Each row below holds a small network's activations on one input, seen along a few directions.
In each table, some parts of the input vary, and every possible input appears once, in random order.
Descriptions start from the smaller parts, as in this example, which fits no table here: ring(5) and (point or line(9) or (values(2) and line(6))).
Shared parts are said once, and a part with two or three values counts as separate values.
In the rows, zero is written as 128.

Other details of the inputs vary at random and push rows far along two fixed directions, the same in every table; ignore that.

Rows:
R1: [117  98 139 154  98 183 140 112 142 182 135 134 117 101 146  99]
R2: [131 126 105  91 156  76  60 156 119  87 134 113 150 175 119 160]
R3: [126 140 108  82 153  69  72 155 133  86 126 103 160 167 113 161]
R4: [121 118 107 100 146  66  70 145 143  86 147 127 148 190 129 166]
R5: [134 184 128 155 147 124 172  93  94  91 139 143 126 120 119 136]
R6: [122  96 148 145 100 177 154 132 148 162 128 111 124  77 126  90]
R7: [117 192 111 164 109 125 166 109 144 103 141 129 120 169 106 132]
R8: [113  87 144 145  90 173 166 147 154 154 118 120 108  98 125  93]
R9: [119 104 139 136 107 188 157 157 147 167  92 125  96  98 116  98]
R10: [136 133 116  79 173  47  88 126 113 103 144 144 172 151 126 160]
R11: [136 176 125 151 128 115 183 112 108  96 136 163 118 156  98 128]
R12: [132 115 153 142  94 162 143 118 145 199 107 120 111  88 147  91]
R13: [ 99  46 131  66 120 103  71 149 170 180 120 121 153 122 168 141]
R14: [146 181 118 156 130 115 171  93 103 109 142 157 136 128  97 129]
R15: [109  86 136 152  92 178 146 121 142 180 128 136 107 115 144 106]
R16: [146 191 120 172 111 121 145 107 110 123 131 126  99 167 114 124]
R17: [143 176 118 172 124 140 145 115 115  92 157 116 124 140  98 118]
R18: [150 151 114  95 152  54  50 128 123 123 138 117 147 172 146 154]
R19: [115  89 145 144  92 174 162 139 147 159 121 113 113  91 122  96]
R20: [133 175 113 169 122 144 150 136 114  84 130 126 109 165  93 121]
R21: [136 198 113 151 130 143 154 130 120 100 118 112 112 147  80 131]
R22: [131  99 141 144 120 198 132 143 127 176 109 125 103  84 123  95]
R23: [142 184 118 168 132 147 137 120 107  92 140 117 125 143  94 119]
R24: [135 172 113 175 115 136 160 129 120  82 149 124 107 164  95 121]
R25: [124 157 112  89 147  65  70 123 142 100 149 110 167 155 155 182]
R26: [113  96 155 147  97 179 149 121 151 159 125 118 125  75 153 118]
R27: [106  89 148 148  89 175 161 125 157 164 120 123 116 100 127 106]
R28: [136 200 126 162 128 142 149 121 114  83 131 105 131 124 109 137]
R29: [116  38 142  55 159  97  80 140 134 167 120 145 156  94 162 125]
R30: [116  32 142  56 142  91  90 152 134 172 115 153 152 110 158 137]
R31: [125  93 150 154 109 197 135 141 121 157 115 120 112  76 149 107]
R32: [128  82 146 130 138 180 169 111 120 165 113 140 121  82 136  86]
R33: [116  26 132  75 129 110  63 170 146 157 129 116 141 119 157 131]
R34: [118  56 140  68 120  86  69 164 165 188  97 124 132 128 175 130]
R35: [128  96 145 154  91 162 144 135 137 189 105 139  86 122 151  94]
R36: [131 133 116 102 154  74  59 131 129  85 155 116 160 157 151 179]
R37: [143 206 116 153 139 144 146 124 120 103 124 110 123 132  84 125]
R38: [123  90 156 141 119 164 172 118 114 171 117 153 124  66 152 113]
R39: [116  86 149 131 116 167 176 116 120 165 115 155 107  91 129  96]
R40: [137 196 121 161 127 142 150 118 121  92 132 108 134 133  89 118]
R41: [117 131 110  92 143  58  82 143 157  84 140 118 157 182 124 167]
R42: [137 135 101  84 167  80  57 161 119  99 126 115 138 173 114 165]
R43: [111  30 142  50 147  96  90 156 141 159 112 156 138 116 162 128]
R44: [125  81 145 134  96 158 178 127 130 172 111 173 110  95 131 103]
R45: [131 128 111  99 155  70  58 129 136  93 157 118 164 168 130 162]
R46: [130 122 108  69 173  56  94 136 121  82 129 146 147 172 129 152]
R47: [139 130 113  77 193  66  89 123 105  82 134 125 164 146 149 168]
R48: [141 175 117 148 148 135 183  97  99  87 131 139 117 153  97 120]
R49: [154 202 129 172 117 127 136 101 103 119 136 121 107 142 138 137]
R50: [122  96 153 144 100 178 151 135 142 155 126 108 121  66 148 109]
R51: [137 160 112  81 172  78  62 155 126  93 123 101 155 139 131 178]
R52: [133 195 118 175 117 142 145  95 115 102 156 126 121 146 132 145]
R53: [144 184 123 176 124 142 148 115 107  81 156 113 119 131 117 136]
R54: [114  96 150 148  97 177 152 117 157 166 127 121 128  86 131  99]
R55: [134 130 108  75 186  57  84 121 113  90 138 134 165 150 128 149]
R56: [128 170 117 175 114 136 151 107 123  93 150 127 117 165  99 134]
R57: [145 184 120 159 132 114 172  94  96 100 139 153 135 119 116 148]
R58: [123 182 108 176 111 134 158 109 128 103 148 138 109 178 110 130]
R59: [127  55 136  71 154 130  46 175 132 165 108 116 136  93 171 149]
R60: [128  71 149  68 126  95  58 148 150 188 106 111 144  96 195 145]
R61: [140 187 109 165 132 150 151 139 112  94 123 129  95 164  87 126]
R62: [127 201 116 163 115 132 155  93 137 112 150 120 135 146 108 128]
R63: [136 181 121 155 153 129 172  93  93  87 134 138 125 121 120 131]
R64: [141 205 122 162 109 112 155 106 124 121 123 117 110 160 108 127]
R65: [124  75 145 125 125 179 180 126 127 156 105 152 103 104 136  88]
R66: [125  82 144 133 100 156 174 119 122 176 114 165 117  89 128 107]
R67: [118  82 142 131 121 172 176 116 119 159 110 150 107  92 130  91]
R68: [108  40 135  63 131 112  70 183 161 155 100 116 146 117 151 129]
Description of these inputs: line(4) and (line(5) or (values(2) and line(6))).
Question: The inputs of R20 and R23 match in every part but the line(4) part. If R4 is changed in the same way as R20 into R23, which row does it become?
Answer: R45
Question: The inputs of R19 and R8 match in every part but the line(4) part. If R13 is changed in the same way as R19 into R8, which row does it become?
Answer: R7
Question: Which other rows does R33 become when the line(6) part takes its other values? List them by row number.
Answer: R2, R15, R16, R42, R56
Question: Start at R53 and move only the line(4) part, one step at a time. The first step leads to R17. Which rows follow, in order?
Answer: R33, R24
Question: Which other rows does R35 become when the values(2) part takes its other values? List them by row number.
Answer: R34

Rows:
R69: [139 143 118 118 156 113 136 130 103 101 123 142 125 144 108 130]
R70: [123  85 131 110 124 124 128 139 131 157 114 151 115 136 134 115]
R71: [132 147 119 134 142 126 118 131 121  94 141 116 137 138 113 137]
R72: [120 100 132 124 109 139 105 146 148 156 120 118 117 132 143 123]
R73: [129 144 119 118 148 113 139 128 122  95 131 131 138 138 105 133]
R74: [123 143 116 124 126 102 138 123 137 109 135 135 132 162 110 133]
R75: [130 116 140 118 121 133 109 130 136 162 119 117 133  98 153 128]
R76: [120  86 135 113 133 142 126 144 132 133 122 130 132 106 133 123]
R77: [139 166 124 136 135 114 114 115 118 116 136 117 133 133 138 145]
R78: [126 146 117 140 121 114 117 126 136 108 145 121 130 161 118 136]
R79: [123 143 117 133 122 107 129 128 134 105 140 132 130 161 117 139]
R80: [127 107 135 114 127 146 107 152 137 148 112 109 128 105 132 122]
R81: [132 152 125 131 137 106 133 109 118 106 143 134 141 132 133 146]
R82: [128 169 147 204  93 201 239  79 114 145 127 148  98  87 108  85]
R83: [131 162 119 135 116 111 114 135 139 118 128 112 124 159 116 135]
R84: [125 100 139 125 124 136 114 121 132 151 135 126 139  99 155 128]
R85: [126 101 134 119 130 151 107 149 132 143 115 112 124 108 138 123]
R86: [132  95 138 109 139 124 131 120 115 158 117 154 128 106 149 122]
Question: Describe the family of inputs behind these rows.
Answer: values(3) and line(6)
Question: The inputs of R71 and R78 match in every part but the values(3) part. If R69 is changed in the same way as R71 into R78, which row does it become?
Answer: R70
Question: Start at R75 and move only the line(6) part, one step at a time. The first step leads to R77. Which rows follow, in order?
Answer: R84, R81, R82, R86

Rows:
R87: [130 117 103  57 175  39  35 158 135  82 142 114 170 178 132 176]
R88: [144 192 120 154 148 119 172  92  97  89 141 143 129 133 108 137]
R89: [135 170 133 178 111 166 164 111 116 124 135 126 111 116 118 115]
R90: [127 103 142 125 118 150 123 134 138 161 118 121 126  96 144 117]
R91: [120 101 141 125 116 151 123 133 138 156 120 120 129  95 146 118]
R92: [135 181 119 168 117 130 158 110 121 102 139 132 114 156 110 131]
R93: [142 208 117 166 130 128 148 106 108  94 140 118 123 149 106 135]
R94: [115  93 138 124 109 144 132 134 146 160 121 130 124 114 141 116]
R95: [132 122 103  53 174  38  37 161 135  88 134 114 168 177 130 176]
R96: [122  96 136 119 114 130 122 135 143 159 119 128 126 120 138 122]
R97: [118  88 136 127 110 145 129 131 144 159 125 130 123 116 143 116]
R98: [116  90 138 122 118 153 128 145 140 150 116 125 123 107 131 114]
R99: [124  94 133 116 127 143 118 145 135 148 114 124 119 118 134 117]
R100: [119  94 135 126 112 144 129 134 141 165 116 133 116 116 144 114]
R101: [124  97 141 128 117 153 122 131 137 154 125 120 127  96 148 117]
R102: [123  84 140 106 132 123 139 120 125 151 121 156 132 111 142 121]
R103: [140 181 116 147 148 118 175 106  96  81 136 146 126 146  96 128]
R104: [138 193 111 162 130 130 151 117 109  81 141 124 117 161  93 135]
Question: Describe the family of inputs behind these rows.
Answer: values(3) and (point or ring(5))
Question: Which other rows does R94 become when the ring(5) part takes its other values? List them by row number.
Answer: R92, R96, R97, R100
Question: Which other rows does R101 become when the values(3) part takes its other values? List them by row number.
Answer: R87, R97

Rows:
R105: [136 134 116  95 157  71 120 135 110  85 136 146 149 147 112 157]
R106: [130 109 143 131 125 148 110 127 129 145 133 111 137  87 155 127]
R107: [133 166 135 202  93 190 193 110 114 129 126 129  80 131 113  98]
R108: [141 195 115 186 114 144 158 112 112 100 145 129 101 164 100 120]
R109: [134 136 115  96 160  75 118 133 110  84 134 144 150 148 112 152]
R110: [126 106 133 127 124 152 110 142 125 154 117 125 116 112 147 131]
R111: [105  19 146  72 116 134  92 172 166 184  98 118 130 100 160 113]
R112: [113  23 147  84 122 145  75 167 150 190 104 131 122  98 181 125]
R113: [117  42 156  79 121 133  81 149 157 196 110 111 149  62 182 122]
R114: [126 134 116 119 142 117 106 147 131  93 131 120 132 152 121 147]
R115: [115  59 143 100 138 150 130 114 137 174 121 139 135  88 159 107]
R116: [130 105 153 171  97 192 207 111 110 174 109 165  92  78 130  86]
R117: [114  58 149 105 128 141 134 124 133 170 119 148 139  85 159 113]
R118: [130 130 124 111 145  85 129 115 116 105 140 148 151 132 134 150]
R119: [126 128 116 120 137 111 108 146 130  93 133 114 130 158 120 140]
R120: [124 157 116 107 139  81 101 128 143  97 136 119 147 161 133 163]
R121: [110  62 143 100 115 153 119 160 158 169 100 124 123 100 145 115]
R122: [113  99 138 121 107 131 131 130 152 150 122 120 126 121 148 122]
R123: [142 187 122 196 105 163 164 104 111 119 143 129 102 147  94 109]
R124: [130 149 108 108 155 101  89 148 122  85 135 112 144 153 117 161]
R125: [131 182 136 193  92 185 200 109 126 139 114 134  84 125 110 102]
R126: [125 162 114 105 143  83  97 128 136 102 136 114 152 150 132 166]
R127: [126 146 114 115 144  92  92 130 133  88 145 120 145 161 138 165]
R128: [129 153 139 190  82 190 193 113 133 164 118 135  85 117 111  84]
R129: [131 112 141 115 127 143 118 145 137 149 112 108 134  90 132 117]
R130: [127 117 149 179  76 200 179 116 138 195 113 134  93  94 118  77]
R131: [131 143 111 120 138  86  81 123 131  99 158 117 155 162 123 154]
R132: [141 146 122 118 151 115  94 141 117  99 135 104 144 124 123 142]
R133: [125 111 131 115 145 127 143 128 117 121 121 144 133 119 118 119]
R134: [134 140 108 115 144  94  83 141 128  93 148 115 150 165 104 146]
R135: [142 165 139 189 103 169 221  99  96 133 125 164  92 108 107 104]
R136: [125 152 112 110 133  75  97 127 144 104 146 119 149 166 126 151]
R137: [128 110 150 166 108 202 200 103 113 178 109 155  93  84 131  76]
R138: [128 159 110 100 149  90  98 146 132  95 125 112 146 153 112 158]
R139: [139 215 118 173 118 141 167 110 113 108 125 124 106 147 101 132]
R140: [132 140 112  92 171  85 111 125 114  88 133 135 150 154 113 143]
R141: [128 112 136 122 128 112 151 116 118 127 136 153 138 110 138 138]
R142: [127 127 130 126 114 121 127 135 137 141 115 123 113 144 135 124]
R143: [143 135 134 135 133 137 106 132 114 136 126 114 124 110 142 129]
R144: [116  61 140 106 108 148 109 152 157 181 113 122 133 101 129 104]
R145: [123 126 129 131 110 122 120 119 147 145 137 122 140 129 124 124]
R146: [127 114 125 110 155 136 139 119 121 126 123 135 130 122 118 114]
R147: [131 143 115  97 165  77 110 108 118  96 144 137 158 150 133 151]
R148: [123 131 120 125 131 103 107 128 133 100 144 117 136 155 139 148]
R149: [106  20 143  72 115 134  84 173 169 191 105 123 135  98 155 110]
R150: [125 134 117 127 130 104 101 128 136 107 152 121 140 154 132 144]
R151: [145 197 116 163 146 140 177  86  98 104 134 142 110 149 101 114]
R152: [127 151 112 113 148  94  87 130 125  93 146 115 151 149 137 169]
R153: [152 220 126 175 122 137 160 105 108 108 128 114 113 131 105 124]
R154: [143 195 121 169 135 130 182  95  93 100 132 151 113 146 101 120]
R155: [124 111 123 132 123 140 119 146 136 122 134 122 124 137 118 120]
Question: Describe the family of inputs behind these rows.
Answer: values(3) and (line(5) or (values(2) and line(6)))
Question: The inputs of R138 and R126 match in every part but the values(3) part. If R124 is changed in the same way as R138 into R126, which row does it become?
Answer: R152
Question: The inputs of R135 and R141 match in every part but the values(3) part. If R151 is changed in the same way as R135 into R141, which row does it become?
Answer: R115
Question: Which other rows does R109 become when the line(5) part takes its other values? List them by row number.
Answer: R105, R133, R140, R146
Question: Which other rows does R107 become when the values(2) part takes its other values? List them by row number.
Answer: R142
Question: Which other rows does R111 become when the values(2) part takes its other values? List them by row number.
Answer: R119
Question: Which other rows does R147 become when the values(3) part takes its other values? List them by row number.
Answer: R137, R140
